These are the activations of a small neural network, seen along a few directions. Each row is one input.
In each table, some parts of the input vary, and every possible input appears once, in random order.
Descriptions start from the smaller parts, as in this example, which fits no table here: one of 6 places along a line, together with either a single point or one of 9 places along a line or (one of 3 separate values, together with one of 5 places around a ring).
Shared parts are said once, and a part with two or three values counts as separate values.
In the rows, zero is written as 128.

Other details of the inputs vary at random and push rows far along two fixed directions, the same in every table; ignore that.

A family of inputs:
row 1: [121  80 116 145 113 133 148 142 107  86  97]
row 2: [164 209  89  87 135 145 115  99 187 138 180]
row 3: [ 44 135 163 122 142 142  84 163  95 144 119]
row 4: [102 142 138 116 116 112 140 127 138 160 131]
row 5: [133 204 123 131 135 141 131 114 171 145 169]
row 6: [100 174 143  97 153 156 114 127 148 173 145]
row 7: [ 70 100 146 136 115  97 118 160  86 115  83]
row 8: [ 69  98 166 151 111  99 111 187  76 137  87]
row 9: [184  75 114 142 137 120 121 102 111  91 130]
row 10: [ 29 133 163 131 116 131 122 176 123 161 114]
row 11: [102 184 150 108 149 155  97 126 141 161 146]
row 12: [ 53 121 166 110 141 124 100 153 108 185 101]
row 13: [167  59 109 136 144 146 142 124 120  93 124]
row 14: [105 154 141 145 122 111 121 132 138 152 131]
row 15: [141 211 124 132 138 139 127 122 159 142 171]
row 16: [174  85 101 140 111 117 162 102 121 101 113]
row 17: [ 30 121 152 111 114 107 131 163  93 174 100]
row 18: [188  71 141 152 119 132 114 112 122 112 103]
row 19: [133  52 122 134 143 117 128 129 100 115 107]
row 20: [221 103 116 163 110 138 150 128 133  76 132]
row 21: [115 110 114 128 118 139 154 134 116 114 117]
row 22: [137 210 124 109 138 105 121 109 138 134 158]
row 23: [199  73 120 164  98 116 155 105 151 101 118]
row 24: [218  81 118 152 126 128 117  88 126  85 127]
row 25: [207  82 111 146  99 145 172 112 156  94 131]
row 26: [167  91 115 148 111 131 145 132 121  68 107]
row 27: [123  80 126 119 145 151 136 140 123 132 114]
row 28: [160 189 101  85 172 132 131  74 169 167 173]
row 29: [151 209 100  93 135 147 159  90 170 148 179]
row 30: [132  65 129 143 135 141 117 142  96  92 118]
row 31: [ 51 148 162 144 124 103 105 172 100 165 111]
row 32: [133 213 123 109 139 131 127 123 144 123 164]
row 33: [145 209  93 103 146 114 140  76 155 132 163]
row 34: [ 83  81 134 121 104 107  98 167 109 138  90]
Each input here is: one of 2 separate values, together with either a single point or one of 6 places around a ring or one of 10 places around a ring.
Q: Changing only the choice among 2 separate values turns row 7 into row 26. The same change can be made to row 8. Which row results?
A: row 20
Q: Change only the choice among 2 separate values in row 31. List by row number the other rows that result.
A: row 15

A family of inputs:
row 35: [106 155 131 122 155 116 106 124 122 155 141]
row 36: [168 181 126 104 146 137 103  86 154 140 162]
row 37: [ 44 161 148 115 145  98 112 151 107 166 129]
row 38: [143 129 137 135 145 130 107 107 131 133 144]
row 39: [134 111 133 150 111 142 127 153 142 113 120]
row 40: [ 91 156 138 105 131 104 116 140 116 148 122]
row 41: [ 71 179 159 116 123 131 108 157 140 173 125]
row 42: [ 62 169 131 105 154 126  91 149 115 153 137]
row 43: [123  14 134 127 113 137 136 146 104 125  74]
row 44: [183 143 105 138 119 130 161  93 139  92 136]
row 45: [140 107 129 135 142 134 123 134 102 114 117]
row 46: [105 172 149 130 132 147 130 146 140 146 137]
row 47: [ 79  59 146 165  99 102 136 159  88 114  75]
row 48: [195  59 133 156 126 148 129 116 110  80 114]
row 49: [184 123 113 133 133 125 151 109 127  93 136]
row 50: [147 184 112 113 119 115 137  94 151 130 141]
row 51: [153 195 101 117 120 131 143 112 166 127 173]
row 52: [ 43 168 150 127 120 108 126 161 118 174 132]
row 53: [ 84 117 159 154 118 126 121 164 126 150 112]
row 54: [184 100 100 119 145 142 152  82 158 133 147]
row 55: [178 139  93 136 113 125 149  97 152  87 140]
row 56: [119  89 138 136 130 139  98 141 111 109 119]
row 57: [ 60 185 146 116 124 127 136 158 116 159 138]
row 58: [137  38 141 149 113 118 112 157  86 108  74]
row 59: [188 131  96 127 130 121 140 105 146  90 148]
row 60: [113  13 123 133 119 144 136 154 106 109  86]
row 61: [163 196 113 112 114 123 143 104 163 143 161]
row 62: [186 108 102 110 147 159 159  89 149 120 144]
Q: Changing only one part turns row 49 into row 40. The same change can be made to row 45. Which row results?
A: row 58
Q: What do these inputs look like to the network?
A: one of 4 separate values, together with either a single point or one of 6 places along a line
Q: Change only the place on the line of 6 in row 59. List by row number the other rows that result.
A: row 39, row 42, row 51, row 55, row 56
Q: Which other rows agree with row 52 in the choice among 4 separate values? List them by row number.
A: row 35, row 37, row 38, row 47, row 53, row 54
